Each row below holds a small network's activations on one record, seen along a few directions.
Each row is followed by the record's values for the fields Famos, Piral, Guza, Moz, Giv, Pazos, Mig.
Not every record has every field; a missing one is left out.
Other fields move the rows too, some of them a lot.
(in the rows, 500 means zero)
Strong random noise was added to every row along 4 fixed directions; ignore it. To show where, here is one row again and again, with new noise each time:
[567 387 460 308 567 331 571 324 396 476 394 559 361 368 594 389 266]
[500 639 471 346 433 374 468 495 685 452 583 565 405 397 475 331 559]
[476 584 428 428 385 462 419 464 501 595 586 457 456 521 507 357 591]
[490 407 418 363 568 399 479 369 375 524 431 466 462 437 554 497 251]
[341 539 326 390 586 483 290 492 494 533 476 330 627 450 425 601 268]
[406 515 392 594 321 606 331 467 278 782 670 299 585 758 531 533 601]

[396 537 475 494 519 476 338 477 493 513 605 475 499 496 489 543 512] | Famos is f1, Piral is p3, Guza is c2, Moz is n1, Giv is d1, Pazos is g1, Mig is h4
[456 430 499 400 496 402 528 405 512 376 424 550 376 338 548 325 476] | Famos is f1, Piral is p3, Guza is c1, Moz is n4, Giv is d1, Pazos is g2, Mig is h4
[406 447 519 706 420 593 371 469 334 569 601 396 673 770 530 759 489] | Famos is f2, Guza is c1, Moz is n2, Giv is d1, Mig is h4
[389 552 417 438 574 469 287 374 442 614 427 305 516 322 416 274 595] | Famos is f1, Piral is p3, Guza is c1, Giv is d1, Mig is h4
[486 498 296 526 448 570 486 508 453 570 340 433 536 565 634 359 490] | Famos is f1, Guza is c2, Moz is n2, Giv is d2
[474 496 363 464 480 597 488 437 325 588 336 476 423 475 572 392 546] | Famos is f1, Piral is p4, Guza is c2, Giv is d2, Pazos is g1, Mig is h2
[594 498 719 365 550 200 638 482 831 256 742 804 350 360 490 637 317] | Famos is f2, Guza is c2, Giv is d1, Pazos is g1
[579 538 455 469 373 532 564 489 354 621 426 444 433 540 561 213 669] | Famos is f1, Pazos is g2
[473 559 563 522 615 577 570 611 588 373 441 672 592 395 461 598 536] | Famos is f1, Piral is p4, Guza is c2, Moz is n3, Giv is d1, Mig is h2
[401 693 386 465 556 628 377 606 556 479 330 367 635 454 465 431 538] | Famos is f1, Piral is p3, Mig is h4
[505 571 521 502 587 414 493 516 627 472 461 541 486 311 352 344 590] | Famos is f1, Guza is c1, Moz is n3, Giv is d1
[456 541 471 649 365 644 491 560 545 549 586 416 630 677 502 736 637] | Famos is f2, Guza is c1, Moz is n4, Giv is d2, Mig is h2
[355 556 434 574 473 595 399 567 545 546 520 381 626 493 399 539 646] | Famos is f1, Piral is p4, Guza is c1, Moz is n4, Giv is d1, Pazos is g2, Mig is h2
[419 532 476 589 499 683 554 630 579 380 413 592 609 530 505 677 456] | Famos is f1, Piral is p4, Guza is c2, Moz is n4, Giv is d2, Mig is h2
[636 641 605 400 628 487 706 569 760 341 360 710 400 295 388 295 615] | Famos is f1, Piral is p1, Mig is h3
[599 552 329 434 649 488 573 437 444 714 295 223 654 594 550 418 237] | Famos is f2
[583 562 482 445 501 432 578 501 579 608 571 399 517 609 483 402 483] | Famos is f2, Pazos is g2
[625 314 496 566 436 543 628 396 160 719 301 481 395 589 647 342 490] | Famos is f1, Pazos is g1
[452 479 508 577 296 532 458 532 350 536 534 529 481 543 554 397 729] | Famos is f1, Guza is c1, Moz is n2, Giv is d1, Pazos is g1
[568 548 546 590 502 634 633 540 411 576 402 529 497 542 499 443 693] | Famos is f1, Piral is p4, Mig is h2
[604 604 501 355 626 292 629 446 728 379 488 607 449 348 498 457 291] | Famos is f2, Guza is c2, Giv is d1
[392 643 406 373 462 452 259 466 741 441 527 409 474 352 362 360 573] | Famos is f2, Guza is c1, Giv is d2, Pazos is g2, Mig is h4
[594 457 487 520 506 541 579 470 365 662 458 415 504 642 464 444 567] | Famos is f2, Pazos is g1, Mig is h3
[519 495 484 415 508 417 557 503 656 323 515 670 370 456 621 412 480] | Famos is f1, Piral is p3, Guza is c2, Moz is n3, Giv is d2, Pazos is g2, Mig is h4
[468 520 633 539 443 446 469 596 729 386 760 687 438 522 517 708 546] | Famos is f1, Piral is p3, Guza is c2, Moz is n1, Giv is d2, Pazos is g1, Mig is h4
[430 459 394 576 379 665 498 583 450 438 383 493 585 524 569 549 474] | Famos is f1, Guza is c1, Moz is n4, Giv is d2
[559 398 562 553 432 450 448 317 320 637 595 399 455 522 536 512 585] | Famos is f2, Guza is c1, Giv is d1, Mig is h4
[379 529 415 569 483 555 380 581 433 583 566 439 619 610 513 583 518] | Famos is f1, Guza is c2, Moz is n3, Giv is d1, Pazos is g1
[623 348 571 446 618 440 700 411 332 446 389 606 436 563 566 612 277] | Famos is f2, Pazos is g1, Mig is h3
[623 462 658 570 476 414 677 491 581 549 766 537 489 750 546 696 363] | Famos is f2, Pazos is g2
[487 573 619 567 538 454 538 552 612 397 614 569 542 425 361 629 466] | Famos is f1, Guza is c1, Giv is d1
[476 393 436 328 623 322 386 334 362 571 313 428 393 179 450 297 384] | Famos is f1, Guza is c1, Giv is d1, Pazos is g1
[512 475 525 547 469 488 363 520 603 388 602 567 497 511 453 545 553] | Famos is f2, Guza is c1, Moz is n3, Giv is d2, Mig is h1
[485 524 569 390 561 417 482 438 548 417 482 594 393 315 464 381 465] | Famos is f1, Piral is p3, Guza is c2, Giv is d1, Pazos is g1, Mig is h4
[465 470 347 550 470 555 424 476 332 530 468 409 486 565 610 545 387] | Famos is f1, Piral is p2, Guza is c2, Giv is d1, Mig is h1
[480 590 726 570 483 446 439 584 759 312 763 651 457 396 343 589 597] | Famos is f1, Piral is p2, Guza is c1, Giv is d1, Mig is h1
[598 668 505 431 523 471 597 569 681 509 374 513 465 367 467 236 585] | Famos is f1
[621 599 408 461 671 417 646 515 603 549 402 366 628 581 518 572 188] | Famos is f2
[535 487 577 500 541 535 527 585 606 311 524 558 507 455 517 681 374] | Famos is f1, Piral is p2, Mig is h1
[480 602 484 342 486 408 461 536 663 411 477 508 395 352 523 324 623] | Famos is f1, Piral is p3, Pazos is g1, Mig is h4
[381 514 480 560 422 550 401 570 485 494 520 475 568 496 451 524 557] | Famos is f1, Guza is c1, Moz is n2, Giv is d1, Pazos is g1
[525 569 644 544 357 472 560 579 736 447 727 648 430 501 486 500 660] | Famos is f1, Guza is c1, Giv is d2, Pazos is g2
[549 583 582 599 321 476 568 510 576 586 700 544 405 542 519 386 762] | Famos is f1, Guza is c1, Giv is d1

Here are new rows. What are their fields?
[341 643 288 480 490 551 290 552 525 566 600 260 679 598 442 616 377] | Famos is f2, Guza is c2, Giv is d1, Pazos is g2
[436 703 342 509 580 537 416 658 641 522 409 339 641 505 423 501 468] | Famos is f1
[462 462 553 716 247 726 382 562 305 713 640 405 517 780 514 480 790] | Famos is f1, Piral is p2, Pazos is g1, Mig is h1
[412 598 413 397 571 527 423 627 640 426 363 442 566 351 387 467 418] | Famos is f1, Pazos is g1
[511 506 496 378 615 403 486 508 609 382 382 494 527 438 506 656 296] | Famos is f2, Pazos is g1, Mig is h4
[629 521 573 489 351 476 671 509 471 520 549 590 345 540 631 293 674] | Famos is f1, Pazos is g2
[426 502 414 452 512 558 324 424 375 661 342 301 587 567 486 432 492] | Famos is f2, Pazos is g1, Mig is h4
[604 475 700 418 523 343 745 494 635 285 614 746 316 476 647 541 436] | Famos is f1, Piral is p3, Pazos is g2, Mig is h4
[514 583 442 343 528 536 504 474 471 565 214 501 394 278 435 128 715] | Famos is f1, Piral is p4, Pazos is g1, Mig is h2
[420 613 330 377 595 468 401 550 617 580 418 287 548 402 402 301 498] | Famos is f1, Pazos is g2
[472 571 400 534 547 565 445 481 372 599 336 353 523 564 537 388 526] | Famos is f1, Piral is p3, Mig is h4
[622 496 598 517 471 448 628 404 591 489 550 592 394 439 467 533 602] | Famos is f2, Guza is c1, Giv is d2, Mig is h2
[576 418 441 398 583 366 653 432 449 368 301 609 438 393 674 396 304] | Famos is f1, Guza is c2, Moz is n2, Giv is d1
[510 356 333 487 417 557 398 341 177 760 388 347 507 622 655 464 393] | Famos is f2, Guza is c2, Giv is d2, Pazos is g1
[535 531 523 542 502 552 561 581 566 545 503 466 577 598 494 533 435] | Famos is f1, Pazos is g2
[442 540 588 515 530 409 515 644 732 387 695 554 522 573 480 750 382] | Famos is f1, Pazos is g1
[594 405 633 636 546 550 687 535 426 522 491 572 538 617 556 686 336] | Famos is f1
[591 364 576 464 425 502 631 439 301 552 412 565 391 515 635 401 500] | Famos is f1, Pazos is g1
[537 526 359 526 504 545 532 471 330 722 353 317 518 588 584 300 561] | Famos is f1
[499 429 401 454 637 527 470 378 448 524 316 380 543 382 433 619 336] | Famos is f2, Guza is c1, Giv is d2, Mig is h2
[480 510 344 475 484 562 486 536 469 486 296 477 563 476 596 410 414] | Famos is f1, Guza is c2, Moz is n2, Giv is d2
